A small network was shown many inputs. Here are its activations along a few directions, one row for each input.
In each table, some parts of the input vary, and every possible input appears once, in random order.
A made-up example of a description, with smaller parts first: one of 8 places around a ring, together with either a single point or one of 11 places along a line or (one of 3 separate values, together with one of 6 places along a line).
Shared parts are said once, and a part with two or three values counts as separate values.
(in the rows, 128 means zero)

Other details of the inputs shift rows strongly along two fixed directions, in all tables alike. That doesn't count.
These rows show it; all are for the same input, with only those details redrawn:
[104 115 175 127  88 106 111  98 163 109 116 165]
[159  97 106 161  95 120 128 134 113 115 131 133]
[108 148  94 128 147 221 126 173 111 145 101 125]

Rows:
x1: [137 130 116 129 134 108 129 116 102 129 135 126]
x2: [150 110 110 131 105 105 142 138 114 132 165 114]
x3: [113 136  80 126 138 194 130 176  93 149 128 111]
x4: [104 115 175 127  88 106 111  98 163 109 116 165]
x5: [174 104 109 154 103 111 142 139 126 120 146 123]
x6: [158 113 114 143 110 114 140 137 127 124 148 123]
x7: [166 118 114 147 117 112 140 132 126 122 139 123]
x8: [156 138 124 133 142 118 140 117 129 129 125 126]
x9: [153 109 117 144  99 126 138 145 134 124 143 125]
x10: [135 105 107 136 101 107 129 135 101 128 154 122]
x11: [ 83 140 183 107 115 107 109  92 162 116 114 162]
x12: [152 127 109 133 138  93 134 108  92 130 137 121]
x13: [ 90 169 102 106 171 211 125 164 105 153 105 121]
x14: [122  82 115 144 139 104 111 142 121 123 138  93]
x15: [ 96 155 198 105 125 127 122  93 191 116 101 166]
x16: [147  85 117 143 138  98 125 147 135 122 149  82]
x17: [103 133 177 107 107 102 126 104 169 121 137 150]
x18: [ 66 129 100 109 183 213 107 189 119 155 113  85]
x19: [158  99 101 157 100 107 130 134 107 117 141 127]
x20: [108 114 169 126  91  96 113  99 156 110 124 160]
x21: [105 172 107 104 171 203 136 164 119 157 119 113]
x22: [ 51 140 195  93 102 129 104 103 176 123 115 167]
x23: [172 123 114 148 124 110 141 126 125 122 136 123]
x24: [131 126 164 129 117  76 119  80 144 107 116 156]
x25: [137 143  85 123 149 174 144 168 101 151 142 104]
x26: [151 103 104 151 103 109 129 133 108 120 143 127]
x27: [111 146 185 111 121 109 123  93 179 117 114 157]
x28: [171 113 107 148 116 100 143 130 115 125 150 116]
x29: [102 159 110 115 146 233 135 183 138 151 107 122]
x30: [104 142  93 128 136 222 124 179 113 147 105 123]
x31: [164 122 108 147 133 101 132 114 103 120 125 128]
x32: [161  97  96 155 101  96 134 132  97 120 151 121]
x33: [ 82 155 194  95 124 121 119  98 184 123 116 159]
x34: [155 138 122 129 144 111 141 116 120 134 134 120]
x35: [168 108 110 150 106 111 142 138 125 121 148 122]
x36: [106 191 119 104 191 236 138 160 139 152  79 127]
x37: [122 169 101 113 174 197 140 159 115 154 117 111]
x38: [136 114 110 137 113 113 129 132 105 127 145 125]
x39: [131 135 121 127 137 119 127 118 108 129 129 129]
x40: [130 134 118 123 137 111 129 115 102 132 136 125]
x41: [109 154 187 105 133 108 125  86 176 120 109 156]
x42: [120 137 171 110 120  81 128  88 155 123 138 144]
x43: [116 159 104 120 153 224 139 178 132 148 107 121]
x44: [139 102 108 147  95 122 126 140 114 122 138 128]
x45: [ 96 108 188 111 139  80 108 105 182 114 128 113]
x46: [176  92 112 153 158  78 134 127 122 118 135  76]
x47: [128  96 121 143 159  98 113 127 119 120 124  92]
x48: [155 122 112 133 123 102 141 127 112 133 154 114]
x49: [ 70 183 113  92 180 223 122 163 111 159 101 124]
x50: [122  92 129 129 136 117 120 152 146 127 146  88]
x51: [150 130 114 134 140 103 132 112 100 127 129 126]
x52: [171 131 119 143 136 116 141 120 129 124 122 126]
x53: [112 131 173 121 113  90 114  86 153 109 116 159]
x54: [166 112 110 157 117 117 129 123 112 114 119 134]
x55: [179 111  98 154 128  84 137 112  90 119 136 121]
x56: [108 173  97 105 186 190 131 147  91 155 106 116]
x57: [146 116 118 150 113 130 124 129 120 117 117 137]
x58: [141 116 121 135 105 126 137 142 134 128 147 124]
x59: [118 163  98 110 166 187 139 162 110 155 128 108]
x60: [147 125 115 141 128 114 128 120 111 121 127 131]
x61: [165 119 117 147 117 118 138 133 130 122 134 125]
x62: [148 115 111 147 116 115 126 128 111 119 129 130]
x63: [104 127 175 121 105  99 111  94 158 111 114 161]
x64: [131 171  99 114 181 190 144 152 111 154 111 110]
x65: [ 59 153 204  85 110 141 115 109 197 125 116 164]
x66: [182 111 101 159 126  97 134 116 100 115 123 128]
x67: [ 73 180 110  91 179 215 122 161 107 159 106 122]
x68: [ 53 140 190  84 104 111 108  97 160 128 132 160]
x69: [149 105 102 142 108  98 132 130  95 126 153 121]
x70: [ 92 179 109 107 181 228 123 161 116 151  87 129]
x71: [ 33 153 204  76 112 136 103 101 175 131 116 167]
x72: [162 103 105 141 100  99 143 139 111 128 166 113]
x73: [167  88 114 152 150  83 129 133 127 118 142  77]
x74: [173 126 109 138 137  92 145 114 108 131 145 114]
x75: [161 126 111 134 131  99 143 120 110 133 152 114]
x76: [152 111 159 144 106  71 122  81 143 101 113 158]
x77: [113 176 108 109 177 209 137 161 125 154 108 117]
x78: [148  92 112 152 163  84 120 121 108 118 122  88]
x79: [ 80 123 182 112  89 116 107 104 169 117 118 164]
x80: [156 114 112 138 113 109 142 136 118 129 155 118]
x81: [167 107 103 141 109  93 146 133 106 130 166 112]
x82: [109 177 107 104 180 203 138 158 117 158 115 112]
x83: [143 109 104 137 110  99 133 128  95 128 154 120]
x84: [157 106 110 142 101 111 142 142 120 127 158 117]
x85: [ 40 164 212  68 121 144 114 107 194 135 120 162]
x86: [154 120 109 144 127 103 131 119 102 122 135 126]
x87: [ 82 140 178  98 118  91 114  87 146 123 129 154]
x88: [ 74 161 207  95 124 143 117 100 200 120  98 170]
x89: [160 134 115 129 142  99 144 113 111 135 143 115]
x90: [ 67 109 190 109 143  87  93  98 171 115 115 125]
Q: What do these inputs look like to the network?
A: one of 2 separate values, together with one of 5 places along a line, together with either a single point or one of 8 places along a line
Q: The inputs of x69 and x1 match in every part but the place on the line of 5. If x20 is changed in the same way as x69 into x1, which row does it become?
A: x70
Q: The inputs of x67 and x56 match in every part but the place on the line of 5. If x21 is changed in the same way as x67 into x56, which row does it become?
A: x34
Q: Change only the place on the line of 8 in x80. List by row number the other rows that result.
A: x5, x6, x17, x25, x35, x43, x81
Q: Change only the choice among 2 separate values in x86. List by row number the other rows that result.
A: x37
Q: Change only the place on the line of 8 in x82. List by row number the other rows that result.
A: x15, x23, x27, x37, x42, x75, x77

Rows:
x91: [122 143 130 130  84 193 135 155 152 130 118 162]
x92: [182  74  97 164 133  79 134 144 117 117 155  79]
x93: [ 70 148 176  90 121 110 110  91 140 127 122 162]
x94: [144  54 161 169  28  66 112 112 165  85 146 160]
x95: [126 156 156 113 142 130 134 109 157 132 119 140]
x96: [130 167 129 124 146 158 131 117 123 130 101 155]
x97: [ 59 147 202  83 114  94 110  76 166 125 124 166]
x98: [180  93  58 169 154 137 133 167  86 132 135  75]
x99: [125 171 125 108 169 180 142 145 138 148 114 117]
x100: [ 92 166  94  99 174 199 132 165  99 165 129 103]
x101: [179  93  70 177 132 115 125 142  76 116 121 108]
x102: [182  74  95 167 129  81 132 139 111 116 147  83]
x103: [214 123  53 171 137 140 155 150  70 131 131 111]
x104: [ 95 143 121 119 171 184 116 150 128 139  95 114]
x105: [ 91 173  90 106 167 203 125 156  79 154 111 129]
x106: [ 57 147 207  76 120  89 115  83 175 129 136 149]
x107: [157  89 139 135  98  28 136 103 125 116 184 112]
x108: [ 96 127 153 120 142 132 107 116 142 119  98 137]
x109: [ 80 126 145 110  68 163 121 146 146 130 137 163]
x110: [177 102 168 141  97  24 142  82 166 104 160 132]
x111: [130 170 119 117 162 183 140 138 127 144 104 132]
Q: What do these inputs look like to the network?
A: one of 3 separate values, together with either a single point or one of 6 places along a line
Q: The inputs of x92 and x107 match in every part but the choice among 3 separate values. If x108 is changed in the same way as x92 into x107, which row does it become?
A: x93

Rows:
x112: [152  96 142 143 102  70 127 105 138 112 142 128]
x113: [136  96 164 136  95  49 119  89 147 104 143 139]
x114: [ 76 141 196  96 125 105 112  94 179 120 120 153]
x115: [132 101 164 131  97  51 121  86 146 108 145 141]
x116: [122 150 107 123 157 171 129 150 115 139 116 120]
x117: [191  85  65 175  67 129 147 167  87 121 157 122]
x118: [105 155 148 108 142 143 127 121 144 134 119 139]
x119: [123 146  99 123 160 175 133 160 112 146 125 105]
x120: [182 100  76 160 130 121 142 153  91 130 145  95]
x121: [171 113  95 153 125 107 137 134 100 124 142 115]
x122: [146 100 133 142 110  80 125 113 127 113 141 125]
x123: [155 105 139 144 102  73 130 100 130 112 138 136]
x124: [152  98 142 142 103  70 128 104 136 114 144 127]
x125: [130 151  96 125 158 173 134 154 105 144 121 115]
x126: [157 103 107 147 121  98 131 129 108 122 144 112]
x127: [122 153 106 120 158 169 132 147 112 143 120 120]
x128: [166 108 107 151 116 104 136 125 110 120 135 122]
x129: [113 143 107 120 160 170 126 156 116 141 120 111]
x130: [107 152 148 108 140 144 128 118 143 135 117 139]
x131: [ 87 142 162 102 137 137 118 114 151 133 115 138]
x132: [164 114 106 146 120 101 136 123 105 124 142 122]
x133: [177 108  85 158 125 120 141 141  93 127 137 111]
x134: [157 105 108 147 124  97 131 130 110 122 145 112]
x135: [ 88 147 163 102 141 135 120 117 155 132 122 137]
x136: [ 77 138 162 115  93 172 112 133 163 125 110 168]
x137: [ 73 140 195  94 123 108 113  89 173 124 117 155]
x138: [106 152 133 111 146 159 128 129 131 139 112 133]
x139: [121 151 107 122 158 172 130 151 114 140 117 119]
x140: [179  99  75 160 129 120 141 150  87 130 144  98]
x141: [148 109 161 137  96  53 128  86 148 107 144 145]
x142: [115 148 119 119 150 164 128 142 120 137 115 125]
x143: [122 145  95 123 162 171 131 158 106 147 126 107]
x144: [121 138  99 125 156 178 131 159 110 144 116 108]
x145: [154 104 124 145 116  88 131 122 126 117 144 119]
x146: [101 149 161 106 136 137 123 112 153 130 113 143]
x147: [ 91 134 140 125  99 179 115 145 150 128 112 158]
x148: [157 108 141 144 105  72 130 103 136 110 141 136]
x149: [123 144 101 120 158 179 133 157 113 148 121 106]
x150: [120 151 108 118 154 174 134 145 113 145 115 122]
x151: [175 109  97 153 122 111 140 134 105 125 139 114]
x152: [112 152 134 111 146 158 129 130 134 139 115 131]
x153: [118 151 122 119 151 164 130 143 128 136 116 126]
x154: [ 79 140 161 109  88 167 118 134 160 126 117 167]
x155: [168 105  97 149 124 108 139 135 105 129 147 107]
x156: [ 99 144 133 110 148 154 123 135 130 138 119 123]
x157: [ 89 143 164 105 139 135 117 120 158 127 117 137]
x158: [ 99 147 133 110 151 153 122 136 132 139 121 123]
x159: [116 148 119 119 149 164 127 141 121 136 114 126]
x160: [166 108 121 148 111  91 135 116 123 117 138 126]
x161: [ 89 146 191 102 122 103 116  90 174 118 118 159]
x162: [153 102 121 146 116  85 127 121 122 116 144 119]
x163: [ 65 126 217 104  60 108 105  88 198 105 119 195]
x164: [152 109 139 141 104  72 129  99 128 113 141 136]
x165: [113 140 109 119 156 175 128 153 117 143 115 112]
x166: [129 148  97 126 156 175 133 154 104 143 118 115]
Q: What do these inputs look like to the network?
A: one of 5 places along a line, together with either a single point or (one of 2 separate values, together with one of 5 places around a ring)
Q: The inputs of x165 and x137 match in every part but the place on the line of 5. If x129 is changed in the same way as x165 into x137, which row does it become?
A: x143
Q: The inputs of x153 and x141 match in every part but the place on the line of 5. If x162 is changed in the same way as x153 into x141, which row does it become?
A: x158
Q: List by row number the other rows that have the place on the line of 5 in common with x140.
A: x114, x121, x123, x124, x126, x134, x146, x161, x163, x166
Q: Change only the choice among 2 separate values in x115. List by row number the other rows that result.
A: x132
Q: Change only the choice among 2 separate values in x150. List by row number the other rows that result.
A: x137
Q: Change only the place on the line of 5 in x121. List by row number the other rows that result.
A: x116, x125, x127, x139
